Each row below holds a small network's activations on one input, seen along a few directions.
In each table, some parts of the input vary, and every possible input appears once, in random order.
Descriptions start from the smaller parts, as in this example, which fits no table here: one of 3 separate values, together with either a single point or one of 9 places around a ring or (one of 6 places along a line, together with one of 8 places around a ring).
Shared parts are said once, and a part with two or three values counts as separate values.
In the rows, zero is written as 128.

Other details of the inputs shift rows strongly along two fixed directions, in all tables alike. That doesn't count.

A family of inputs:
x1: [169 131 127 153 142 106 111 107 174 127 125]
x2: [133 108 141 116 156 156 124 130 156 129  82]
x3: [132 118 141 131 144 136 117 113 127 138 113]
x4: [172 140 137 157 139 102 122 124 151 126 137]
x5: [107 134 145 146 104 114 149 127  43 136 204]
x6: [ 75 110 113  96 108 130 158 180  40 123 164]
x7: [106 103 105  95 117 148 145 140 146 117 102]
x8: [122 126 135 125 119 126 132 129  85 147 136]
x9: [116  90 115  87 124 155 168 148 132 115 117]
x10: [164 155 153 185 155 110  86 106 138 149 145]
x11: [107 129 147 127 139 144 146 144  87 141 127]
x12: [ 99 115 128 114 139 147 142 127  81 145 134]
x13: [180 124 134 149 143 120  88 113 184 129  92]
x14: [ 85  97  89  89 122 137 144 150 131 116 126]
x15: [ 93 106 111  83 112 139 182 140  88 131 150]
x16: [ 97  97  98  97 127 155 144 115 129 133  93]
x17: [106 251 156 159  92 122 101 110  99 140 183]
x18: [146 217 159 136 105 132  84 102 190 122  95]
x19: [121  83  96  87 135 160 129 108 183 115  56]
x20: [160 121 109 145 146 113 100 111 205 115 102]
x21: [167 113 135 149 137 124 113 115 170 113 126]
x22: [ 54 206 135  89  79 160 161 143  57 127 150]
x23: [150 132 148 153 123 103 124 114 120 136 156]
x24: [159 137 128 162 136 112 111 101 160 128 156]
x25: [165 132 152 160 157 124  97 121 134 137 119]
x26: [106 117 120 111 113 139 144 156  91 128 140]
x27: [119 131 127 142 126 123 128 125  87 142 153]
x28: [175 121 130 146 149 102  95 112 191 110 101]
x29: [108 220 151 128  97 139 109 124 119 124 130]
x30: [109 144 148 142 104 112 136 156  43 148 186]
x31: [122 227 155 154  94 126  92  94 140 130 132]
x32: [118  94 111  89 122 149 167 138 145 116 110]
x33: [156 147 142 182 127  79  89 139 116 125 152]
x34: [159 132 155 150 123 106 129 127 120 139 154]
x35: [139 148 142 177 123 101 100 122 107 135 159]
x36: [152 132 157 152 155 122  96 103 159 138 100]
x37: [172 135 133 162 147 113  94 114 169 126 107]
x38: [109 122 104 106 128 135 165 137 122 134 156]
x39: [106  90  84  74 144 153 158 135 183 110  95]
x40: [115 118 125 121 127 143 137 136  94 136 122]
x41: [167 137 166 156 153 122  99 120 157 143 100]
x42: [114  80 115  74 146 174 148 130 157 130  70]
x43: [166 118 131 151 131 118 120 109 169 116 125]
x44: [166 128 131 153 140 104 106 135 151 115 117]
x45: [153 134 139 144 142 109 123 147 121 121 139]
x46: [135 141 158 163 146 123 106 117 120 143 126]
x47: [107 103 111  91 130 137 171 156 116 112 120]
x48: [146 129 133 158 130  92  87 126 146 115 128]
x49: [110 118 126 118 114 115 131 160  94 125 143]
x50: [106  80  90  76 127 149 148 130 170 103  81]
x51: [128 130 113 137 132 132 121 111 137 142 125]
x52: [155 148 141 175 128  90 113 137 103 123 155]
x53: [102 107  92  95 132 154 147 126 141 132 117]
x54: [116  97 111  81 132 140 160 153 141 118 107]
x55: [112  90  99  89 128 161 147 123 149 122  74]
x56: [ 98 126 111 119 116 135 138 136 118 133 147]
x57: [ 97  82 100  88 118 161 165 119 142 114 118]
x58: [163 149 162 185 144 106  97 118 106 146 142]
x59: [155 108 112 122 140 133 121 110 209 116 105]
x60: [154 142 140 165 130 109 100 114 117 138 143]
x61: [156 122 125 125 136 123 135 135 147 124 127]
x62: [ 96 118 125 106 107 123 167 163  52 131 163]
x63: [ 86 100 116  91 112 146 179 136  87 133 150]
x64: [ 98  99 107  92 114 145 142 131 136 121 108]
x65: [ 91 137 133 150 113  99 127 154  37 134 188]
x66: [104  96  98  89 137 140 156 138 140 115 110]
x67: [148 144 164 169 116 101 125 127  74 140 192]
x68: [104 141 131 150 116 103 142 147  45 134 190]
x69: [136 136 138 147 156 135 108 113 160 140 113]
x70: [135 138 142 138 120 110 149 147  79 140 176]
x71: [193 117 126 150 158 123  81 113 209 115  76]
x72: [ 68 163 109  46  92 186 139 103 192 104  55]
Description of these inputs: one of 6 places along a line, together with either a single point or one of 11 places along a line.
Q: Changing only the place on the line of 6 turns x71 into x37. The same change can be made to x6. Which row results?
A: x33
Q: Changing only the place on the line of 6 turns x47 into x45. The same change can be made to x52. Which row results?
A: x44
Q: Which other rows agree with x1 in the place on the line of 6? List them by row number.
A: x12, x16, x27, x31, x35, x46, x57, x63, x65, x66, x68
Q: Change only the place on the line of 11 in x24. List by row number the other rows that result.
A: x10, x14, x20, x38, x39, x51, x53, x56, x59, x69
Q: Change only the place on the line of 6 in x31. List by row number the other rows that result.
A: x17, x18, x22, x29, x72
Q: Which other rows agree with x23 in the place on the line of 6? List them by row number.
A: x3, x5, x15, x19, x28, x36, x48, x50, x60, x64, x72
Q: A walk changes only the place on the line of 11. It starts at x67 and steps to x34. List the rest of the walk in order.
A: x70, x54, x62, x49, x30, x13, x8, x42, x41

A family of inputs:
x73: [ 47 112  80  46 123 189 207 148  78 143 136]
x74: [122 149 145 217 140  72 108 144  11 172 234]
x75: [167 129 156 128 160 145  96 129 179 124  71]
x76: [121  95  88  65 113 152 127 152 210  89  53]
x77: [124 129 128 127 159 162  98 106 180 137  83]
x78: [199 161 156 188 132  82  96  92 196 114 153]
x79: [ 91  99  66  67 115 161 125 123 214 105  60]
x80: [122 183 180 179 103  86 110 156  12 142 183]
x81: [ 83 133 116 113  68 129 165 143  50 129 180]
x82: [226 117 156 216 174  61  58 134 159 125 128]
x83: [169 127 160 150 142 140 103  90 176 140  96]
x84: [146 175 159 163 118  81 132 157  87 125 195]
x85: [138 113 131 119 117 139 113  89 171 111  73]
x86: [181 145 145 141 154 121 116 131 182 128  96]
x87: [116 126 113 118 135 141  93  99 189 114  62]
x88: [120 180 134 163 125  98 128 131  90 133 205]
x89: [ 62  26  84  47 116 166 212 147  52 130 149]
x90: [ 72 103 106  57 109 177 217 135  67 142 148]
Q: What do these inputs look like to the network?
A: one of 3 separate values, together with either a single point or one of 5 places around a ring
Q: Changing only the choice among 3 separate values turns x80 into x85. The same change can be made to x76. Which row results?
A: x81

A family of inputs:
x91: [173 166 145 156 157 127  91 117 170 140  99]
x92: [127 148 122 160 139 121  95 113 122 148 125]
x93: [192 134 144 159 142 100  96 141 175 121 115]
x94: [104 127 132 113  87 128 165 132  74 120 154]
x95: [112  87 101  71 134 189 152  97 180 128  53]
x96: [157  79 119 108 127 139 132 113 180 114  88]
x97: [107 122 140 111 147 135 163 166  68 141 154]
x98: [ 75 123 107  55  98 146 190 171  89 109 125]
x99: [125 168 174 167 103 116 119 112  70 146 175]
x100: [ 98  80 100 108 152 141 135 138 133 127 109]
x101: [127 194 171 161 118 111 112 145  72 138 177]
x102: [137 122  86 105 142 141 152  99 222 119 133]
x103: [137 139 135 182 115  85 106 147  59 137 194]
x104: [ 40 110  99  67 102 160 156 146  91 126 124]
x105: [180 107 154 164 158 116 104  96 167 132 111]
x106: [158 141 120 161 126  92  80 114 177 102 112]
Q: What do these inputs look like to the network?
A: either a single point or (one of 3 separate values, together with one of 5 places around a ring)
Q: Change only the choice among 3 separate values in x94. List by row number the other rows that result.
A: x98, x106

A family of inputs:
x107: [107 124  89  99 114 119 134 119 213 101  95]
x108: [113  48 138  97 158 157 126 130 150 124  67]
x109: [132 111 142 185 124  92  99 147  47 153 188]
x110: [119 108 110  62 139 173 169 132 140 144 105]
x111: [157 163 132 161 133  84 104 115 180 117 149]
x112: [112 101 133 128 166 147 138 124 102 141 104]
x113: [129 141 150 126 132 143  83  91 169 109  72]
x114: [ 91 136  96 111  97 144 112 121 111 117 121]
x115: [122 128  98 112  98 104 120 110 165  91 123]
x116: [105  62 125  84 113 151 173 145  65 151 124]
x117: [171 197 143 212 129  91  38  99 182 141 129]
x118: [131 126 101 121 150 146 110 130 161 134 124]
x119: [161  94  91 144 159  95 127 118 185 112 114]
x120: [123 115 113  60 123 130 129 235 144  73  25]
x121: [ 83 171 163 137 120 139 124 126  76 146 142]
x122: [ 89 139 155 111 150 151 149 144  59 151 164]
x123: [229 153 158 218 168  86  80  89 152 158 118]
x124: [131  91 111 117 136 144 183 139 105 121 142]
x125: [127 138 118  93 115 159 134 104 192 135  63]
x126: [133  96 107  75 138 167 165 133 188 109 114]
x127: [177  67 141 148 130 114 124 126 167 111 120]
x128: [101 114 115  75 113 170 183 137 155 108 117]
x129: [102 163 145 109 111 148 170 133  59 158 156]
x130: [110 174 149 134  81 122 141 119  20 148 174]
x131: [107 131 110 169 139 115 137 147  28 159 185]
x132: [100 114  96  85 130 123 167 151 120 121 172]
x133: [132 168 145 147  98 124 134 124 132 123 158]
x134: [136 174 156 166  80 106 129 121  65 116 195]
x135: [ 94 166 126 138 118 134 124 140  81 146 166]
x136: [211 109 151 216 148  40  63 115 173 120 157]
x137: [130 145 158 127 158 148 100 106 182 127  80]
Q: What do these inputs look like to the network?
A: either a single point or (one of 5 places around a ring, together with one of 6 places along a line)
Q: A walk changes only the place on the ring of 5. It starts at x122 and steps to x118. List the rest of the walk in order.
A: x132, x126, x110
